Each row below holds a small network's activations on one record, seen along a few directions.
Each row is followed by the record's values for the fields K, E, Y, G, N.
A field that a record lacks is left out.
The largest differences between rows may come from other fields.
In the rows, zero is written as 500.
Random noise pushes rows far along 2 fixed directions. That doesn't count. These rows show it; they differ only by the noise:
[617 339 379 498 368 548 529 429 402 410 299 668 337 537 688 324 516 468
 335 453]
[597 384 399 513 394 525 528 439 446 463 350 614 380 554 659 385 527 482
 374 477]
[525 598 450 628 486 411 542 485 631 702 516 370 600 634 602 695 574 565
 507 613]
[537 374 508 399 473 539 478 442 507 491 529 590 326 553 460 330 540 443
 488 410]

[602 712 421 702 442 391 563 510 535 678 376 363 677 527 715 808 604 551
 515 717]
K=k1, E=e2, Y=y5, G=g2, N=n1
[540 469 491 517 537 548 441 572 439 380 478 429 600 534 496 494 496 533
 465 486]
K=k3, E=e1, Y=y1, G=g1, N=n5
[602 524 599 341 489 502 508 471 521 320 370 566 330 488 498 307 493 534
 403 422]
K=k4, E=e1, Y=y8, G=g2, N=n5
[527 569 560 505 532 504 550 562 506 551 509 469 462 475 501 479 617 515
 562 512]
K=k1, E=e2, Y=y2, G=g2, N=n1
[517 573 523 569 468 396 541 522 448 478 497 522 579 529 471 539 529 530
 448 516]
K=k1, E=e1, Y=y6, G=g2, N=n2
[424 319 438 451 495 531 484 471 450 603 531 578 358 540 464 394 529 380
 555 388]
Y=y2, G=g1, N=n3
[403 552 647 340 678 473 428 559 578 523 761 406 476 483 231 503 522 540
 585 427]
K=k5, E=e1, Y=y2, G=g1, N=n5
[511 407 342 578 379 470 513 442 360 503 476 573 477 513 613 499 559 487
 421 483]
Y=y6, G=g2, N=n3
[387 535 637 475 567 450 357 579 465 521 714 463 474 471 273 543 576 558
 663 505]
K=k1, E=e1, Y=y6, G=g1, N=n1
[545 598 465 512 588 507 515 588 469 320 551 438 579 434 535 503 485 545
 440 519]
K=k5, E=e1, Y=y1, G=g2, N=n5
[327 351 444 505 444 586 546 415 634 802 477 519 455 506 595 519 556 407
 653 606]
K=k5, E=e2, Y=y5, G=g1, N=n3
[421 461 620 357 586 518 406 528 590 533 814 499 371 580 247 377 541 422
 632 430]
Y=y8, G=g2, N=n3
[522 401 566 381 521 613 417 493 395 287 544 732 431 458 453 282 494 410
 392 388]
K=k1, E=e1, Y=y8, G=g1, N=n2
[507 357 690 288 536 573 390 439 543 404 653 679 307 404 248 207 570 362
 507 308]
K=k1, E=e2, Y=y8, G=g2, N=n2
[441 377 533 420 507 514 396 457 587 662 654 515 431 573 382 485 559 431
 608 398]
Y=y8, G=g1, N=n3
[471 345 473 430 518 527 511 414 550 635 448 571 368 597 553 398 507 385
 592 448]
Y=y5, G=g1, N=n3
[437 575 538 636 511 447 339 584 577 700 693 421 708 533 374 658 524 451
 547 550]
K=k1, E=e2, Y=y8, G=g1, N=n2
[496 497 547 458 463 484 493 476 426 442 481 509 457 452 573 458 429 536
 449 490]
K=k5, E=e2, Y=y6, G=g1, N=n5
[485 400 411 598 435 452 516 454 523 644 521 474 502 568 553 608 546 442
 526 569]
Y=y5, G=g2, N=n3
[584 619 563 459 514 463 531 530 479 305 537 468 553 477 570 503 488 495
 517 503]
K=k7, E=e2, Y=y1, G=g2, N=n5
[500 385 454 543 495 479 474 408 513 552 565 535 432 506 490 470 505 466
 539 464]
Y=y7, G=g2, N=n3
[409 504 536 498 582 575 569 328 724 593 365 487 394 596 503 427 383 508
 574 523]
K=k4, E=e1, Y=y7, G=g1, N=n4
[448 491 482 558 435 509 420 509 339 422 573 613 595 439 556 483 540 437
 427 463]
K=k1, E=e2, Y=y6, G=g1, N=n2
[523 609 498 593 526 487 571 471 505 369 272 546 562 505 719 547 506 560
 349 528]
K=k6, E=e1, Y=y1, G=g1, N=n2
[456 521 410 674 494 413 555 455 594 720 545 399 613 607 621 709 528 493
 568 689]
Y=y5, G=g2, N=n3
[443 386 322 629 361 465 416 505 340 510 510 582 522 509 623 578 530 477
 435 492]
Y=y6, G=g1, N=n3
[597 533 317 648 373 512 609 447 436 447 297 600 566 477 715 663 557 539
 432 583]
K=k1, E=e1, Y=y3, G=g2, N=n3
[667 675 492 638 558 506 669 498 515 522 249 487 611 581 754 671 466 695
 417 615]
K=k1, E=e1, Y=y7, G=g1, N=n1
[468 391 532 428 530 486 500 442 595 629 614 488 384 579 396 460 554 392
 628 459]
Y=y5, G=g2, N=n3
[497 160 436 402 398 573 438 424 344 349 532 708 241 422 414 268 512 326
 517 307]
Y=y3, G=g2, N=n3
[611 411 576 406 461 589 428 573 378 286 424 698 299 459 474 312 442 511
 426 357]
K=k1, E=e1, Y=y8, G=g1, N=n1
[547 453 293 659 432 467 498 497 410 430 418 560 525 497 698 537 518 469
 418 512]
Y=y1, G=g2, N=n3
[499 708 525 608 493 339 580 599 556 504 553 339 679 524 584 729 485 669
 475 646]
K=k5, E=e1, Y=y6, G=g2, N=n5
[462 607 569 412 472 415 422 536 465 452 701 435 508 430 356 500 561 495
 549 440]
K=k7, E=e2, Y=y6, G=g2, N=n5
[577 475 408 579 479 435 628 523 541 513 235 469 564 522 760 479 512 564
 434 644]
K=k5, E=e1, Y=y5, G=g2, N=n5
[564 370 444 477 501 556 552 404 524 552 457 584 391 545 528 380 514 469
 471 438]
Y=y7, G=g2, N=n3
[455 550 434 505 568 500 486 474 631 517 521 514 489 501 461 501 482 517
 636 565]
K=k5, E=e1, Y=y1, G=g2, N=n3
[637 554 339 712 339 538 480 560 273 443 389 544 523 380 617 592 514 524
 287 543]
K=k1, E=e2, Y=y4, G=g2, N=n1
[452 604 567 465 507 433 388 499 487 501 783 442 561 474 255 524 504 408
 581 447]
K=k7, E=e2, Y=y6, G=g2, N=n2
[433 430 471 594 456 436 331 516 470 602 720 494 575 383 236 558 574 345
 557 438]
K=k1, E=e2, Y=y3, G=g2, N=n2
[505 570 454 531 476 422 456 478 374 529 527 398 647 538 450 622 475 535
 507 561]
K=k3, E=e1, Y=y6, G=g1, N=n5
[376 434 471 554 533 464 475 441 590 764 632 443 546 605 497 638 521 427
 650 592]
Y=y5, G=g1, N=n3
[532 490 608 310 626 546 466 567 519 323 574 543 402 479 380 381 430 513
 492 359]
K=k5, E=e1, Y=y1, G=g1, N=n5
[460 319 449 454 467 512 418 456 474 536 705 539 407 467 310 478 582 387
 581 350]
Y=y3, G=g2, N=n3
[511 639 617 388 550 495 480 574 600 517 638 446 431 499 432 438 537 545
 573 506]
K=k5, E=e2, Y=y8, G=g2, N=n1
[413 325 381 464 368 634 558 395 525 610 348 632 426 567 536 320 436 369
 520 454]
K=k3, E=e2, Y=y4, G=g1, N=n4
[469 298 434 523 465 538 486 410 407 467 383 650 500 414 557 483 569 396
 433 456]
K=k1, E=e1, Y=y3, G=g1, N=n2
[407 216 461 426 445 543 398 438 420 531 617 609 350 473 376 431 527 335
 613 339]
Y=y3, G=g1, N=n3

Here are new rows. What are their fields?
[502 207 300 553 355 552 489 395 361 534 355 645 425 484 647 479 519 375
 471 409]
Y=y3, G=g1, N=n3
[438 412 445 489 455 470 400 499 411 484 723 542 441 491 378 472 568 445
 539 415]
Y=y6, G=g2, N=n3
[590 491 428 463 476 487 480 412 408 377 334 593 448 440 632 457 427 566
 358 458]
K=k5, E=e1, Y=y7, G=g1, N=n5
[575 529 643 382 656 558 527 462 583 407 553 503 340 458 375 386 435 563
 555 479]
K=k5, E=e1, Y=y7, G=g2, N=n1
[510 381 328 669 414 471 493 400 452 616 370 549 533 530 719 596 487 498
 450 533]
Y=y7, G=g1, N=n3
[548 551 527 441 541 457 548 458 650 665 534 428 570 509 461 490 502 543
 574 518]
K=k5, E=e2, Y=y7, G=g2, N=n5
[536 520 556 439 538 528 442 567 487 324 504 543 462 451 498 454 446 580
 369 471]
K=k5, E=e1, Y=y8, G=g1, N=n5
[472 482 400 553 531 466 440 518 523 545 650 482 514 512 439 545 542 436
 567 456]
Y=y1, G=g2, N=n3
[477 648 579 407 541 440 448 562 655 690 691 373 543 546 368 523 581 552
 667 565]
K=k5, E=e2, Y=y8, G=g2, N=n1
[432 497 501 501 520 519 570 501 558 645 596 561 435 478 411 444 522 409
 671 479]
K=k1, E=e2, Y=y2, G=g2, N=n3
[504 605 541 585 483 458 418 530 383 498 603 475 502 462 499 602 481 542
 522 489]
K=k1, E=e2, Y=y6, G=g1, N=n1
[460 606 700 410 635 460 530 499 676 553 752 380 538 511 376 537 442 527
 648 581]
K=k5, E=e2, Y=y5, G=g2, N=n5
[502 557 493 558 555 444 427 524 465 426 559 522 555 449 458 525 560 385
 462 527]
K=k1, E=e1, Y=y1, G=g2, N=n2
[422 664 435 617 567 457 589 429 695 695 403 344 536 613 510 588 519 546
 521 626]
K=k4, E=e1, Y=y2, G=g2, N=n4
[501 515 407 628 485 419 479 514 506 521 560 445 568 551 587 626 554 484
 532 534]
Y=y1, G=g2, N=n3
[586 272 315 483 352 650 435 494 148 361 258 781 269 339 641 219 504 318
 339 380]
K=k1, E=e2, Y=y2, G=g1, N=n1
[513 699 686 523 655 442 506 511 679 555 686 385 621 559 367 601 568 578
 532 511]
K=k1, E=e1, Y=y8, G=g2, N=n2
[424 437 475 662 438 416 453 527 480 573 455 496 626 473 523 685 581 467
 483 553]
K=k1, E=e1, Y=y3, G=g1, N=n2
[477 440 509 434 541 509 445 572 423 325 495 533 473 424 544 414 508 503
 460 450]
K=k5, E=e1, Y=y1, G=g1, N=n5
[527 646 596 540 667 469 621 549 671 582 528 315 592 516 503 591 508 650
 489 590]
K=k5, E=e1, Y=y7, G=g2, N=n5
[511 408 420 545 487 463 426 466 447 462 431 548 548 415 545 509 447 571
 432 525]
K=k5, E=e1, Y=y7, G=g1, N=n5
[360 475 559 283 612 558 524 390 736 738 533 529 356 563 416 410 554 400
 759 510]
K=k5, E=e1, Y=y5, G=g1, N=n3
[545 348 467 447 439 561 449 497 452 382 535 651 351 514 491 322 495 436
 447 411]
Y=y8, G=g2, N=n3
[506 414 565 450 491 583 506 482 356 349 510 564 403 428 570 321 424 535
 397 413]
K=k5, E=e2, Y=y6, G=g1, N=n5
